Here are a small network's activations along a few directions, averaged over the inputs that share one value of a field.
Values that are neighbours, or in one group, have similar rows; names and order tell nothing.
(in the rows, 128 means zero)

Other fields vary at random and push rows far along two fixed directions, the same in every table; ignore that.
These rows show it; all are for the same value of a field, averaged over different records:
[142 127 129  96  94  86 111 158 125  94 197 138  46  82 115 136]
[127 134 113 118 143 156 137 108 123 187 101  89 148 158 130 128]
[115 152 178 134 105 124 156 154 178  30  90 239 177  53 160  68]
[134 134 119 116 124 126 128 127 128 150 138 108 106 127 126 131]
[142 128 116 102 119 114 123 140 121 141 163 111  81 119 123 139]
[143 129 112 102 116 106 115 138 116 147 173 100  67 120 115 146]
[127 135 119 122 138 154 134 107 128 183 101  94 147 153 126 129]
[136 130 115 111 117 118 124 134 124 148 148 106  95 127 125 140]

Field FELA:
tadu: [ 98 123 137 152 153 149 146 121 136 123  88 152 181 143 134 119]
gugu: [117 131 114 132 145 174 140 107 114 192  98  95 169 176 115 127]
kalad: [129 107 152 167 124  76  88 142 126   7 164 187 108  93 116 134]
sipo: [137 135 126 110 116 115 123 140 131 127 152 129  94 105 126 130]
dako: [128 109 133 150 145 128 128 125 130 109  95 119 163 142 139 130]
nanup: [127 114 108 152 154 136  87 116  90 150 145  92 127 167 116 155]
zosef: [118 145 127 122 117 143 172 126 150 157 115 137 151 125 142 105]
bil: [153 110 113 119 126  95 108 133  94 148 174  83  64 135 109 159]
vadup: [134 106 149 164 143 111 106 126 140  34  97 180 169 111 141 122]
nogur: [ 98 155 143 134 125 194 178 103 150 178  64 147 211 168 146 104]
The values of FELA form a 2 by 5 grid.
Q: List every value one step from vadup, in the order listed.
A: kalad, dako
Q: List every value one step from sipo, in the order listed.
A: gugu, zosef, bil
A value of FELA combines one of 2 hidden first parts with one of 5 second parts; all combinations occur once.
Q: Changing only the second part turns sipo into dako. gugu has the same second part as sipo; what does that change turn gugu into?
A: nanup
Q: Changing only the second part turns zosef into vadup. nogur has the same second part as zosef; what does that change turn nogur into?
A: kalad

Field ZUVAV:
zimir: [135  99 144 126 107  29  96 185 117  30 219 156  21  50 109 143]
tes: [123 127 104 121 132 139 157 123 108 216 138  71 114 160 124 136]
dap: [126 119 147 147 109 115 123 138 134  66 132 179 145 128 135 134]
lov: [136 141 144 115 128 139 146 112 164 131  81 145 153 118 153 110]
reve: [160 115  98 120 143 108  76 124  87 160 167  58  65 139 112 161]
pino: [146 126  89 107 157 160 103  95 114 227 107  41 132 170 122 145]
segog: [ 98 151 139 139 132 149 158 131 148 125 114 173 167 115 132  94]
pobuf: [113 154 179 138 114 168 202 127 190  87  43 197 232 103 163  63]
bofa: [115 135 107 130 140 178 116 103 117 188 100  90 161 192 129 154]
rasuk: [107 142 142 126 128 143 117 134 118 110 132 173 137 116 116 118]
lefav: [149  99 116 139 118  81 113 137 112  67 174 126  81 116 113 149]
The values of ZUVAV form a ring.
Q: List every value one step from reve, in the order listed.
A: zimir, pino
Q: List every value one step from tes, in the order listed.
A: segog, pobuf

Field FAKU:
senif: [134 134  75  78 133 140  80 122  75 237 211  39  26 157  74 173]
bafaf: [105 148 144 144 132 120 116 149 117 100 166 182 114  88 122 106]
pobe: [149 127 139 105  76  50 162 166 147  64 196 152  34  50 132 116]
mura: [141 115 143 131  87  73  97 151 152   9 181 198  85 100 121 152]
dabip: [134 138 163 141 162 132 112 121 164  72  42 156 189  77 166  85]
zed: [121 156 158 119  80 139 195 148 173  97 113 180 164 100 142  83]
toka: [122 148 133  86  97 164 138 119 146 184 118 131 134 135 140 129]
zipi: [132 118 110 141 187 155 155  94 123 211  37  56 194 170 142 111]
tul: [105 101  78 138 144 121 106 135  68 198 209  55  62 190  82 189]
sog: [114 105 142 169 137 132 139 128 103  95 115 150 162 169 125 144]
bupa: [150 118 123 156 172 182 107  73 139 141  21 108 243 172 161 119]
The values of FAKU form a ring.
Q: A walk along FAKU starts at dabip and steps to its neighbour bupa. Put pobe, zipi, tul, sog in the order it reaches them.
A: sog, tul, pobe, zipi
Q: List every value one step from senif, in the order listed.
A: bafaf, toka

Field SUZ:
puse: [ 96 120 150 188 141 132 167 142 134  66  98 199 202 129 145 104]
sizi: [157 109 133 121 109  80  77 144 116  44 178 142  65 106 117 159]
dil: [119 122 104 106 112 147 144 124  93 205 166  90  89 168  95 153]
bibak: [133  99  94 147 163 112 101 123  91 155 117  58 120 164 113 156]
pufo: [106 125 143 158 119 111 119 138 123  59 168 185 126 125 121 139]
tofik: [169 139 108 120 136 129 112 111 137 139 105  99 131 120 142 117]
ked: [132 103 114 167 195 180 120  80 110 194  41  68 230 203 142 133]
loper: [130 126 119 120 117 105 179 133 152 132 125 119 126 112 130 108]
lepa: [153 120 144 121 145 110 134 122 144 115 102 120 119  95 140 114]
fiva: [ 96 138 155 142 123 150 101 141 148  57 133 211 162 110 127 120]
nepur: [126 138 166 135 149 146 151 105 177  86  17 180 216  92 181  74]
zopa: [149 145  97  74 108 141  98 117 114 210 164  59  70 139 121 161]
sofo: [135 134 118  97 117 150 146 120 136 211 111  70 121 154 137 133]
gumud: [117 146 136 100  76  82 123 169 121 101 231 178  34  80 100 132]
tik: [101 155 137 123 113 144 148 151 123 146 162 142 109 124 107 117]
The values of SUZ form 5 separate groups.
Q: List the group mates of gumud, in the order listed.
A: dil, tik
Q: List the group mates of nepur, in the order listed.
A: tofik, lepa
Q: List the group mates of loper, in the order listed.
A: zopa, sofo
Q: List the group mates of puse, in the order listed.
A: pufo, fiva

Field MOKON:
foz: [118 103 131 133 120 100 100 152  96  97 186 141  86 135 101 157]
lezi: [130 143 105  91 127 139 137 122 128 214 134  75  92 132 123 129]
novi: [167 127 123 118 133  96 128 121 137 125 116  96 107 102 134 117]
zuk: [118 139 103 111 108 143 125 129 105 190 183 102  78 159  98 160]
dibiv: [123  94  87 156 149 127 127 119  80 188 165  60 111 197 101 172]
lin: [156 141 165 105  82  70 114 157 170  12 145 210  89  15 154  92]
marab: [114 153 143 105 107 158 128 136 141 113 137 175 136 112 127 118]
kavo: [127 140 150 116 108 132 179 141 154 116 107 146 139  98 141  90]
piler: [ 97 147 158 161 140 167 109 124 139  74 100 206 205 122 141 107]
vil: [115 110 140 183 175 153 164 106 159  90  18 151 252 145 160  99]
tozuv: [ 90 140 111 145 152 189 184 108 120 223  94 108 185 208 119 125]
kon: [141 118 124 112 100  80 149 156 120 124 184 102  62 106 119 136]
las: [157 136 124  88 101 104  81 138 135 122 164 120  69  94 126 144]
mapa: [135 120 133 147 164 141  89  99 123 122  91 120 163 152 142 137]
mag: [134 108 121 148 156 120 107 114 113 110  96 107 143 144 133 137]
The values of MOKON form 5 separate groups.
Q: List the group mates of kon, in the order listed.
A: lezi, kavo
Q: List the group mates of foz, in the order listed.
A: dibiv, piler
Q: List the group mates of tozuv, in the order listed.
A: zuk, marab
Q: List the group mates of mapa, in the order listed.
A: vil, mag
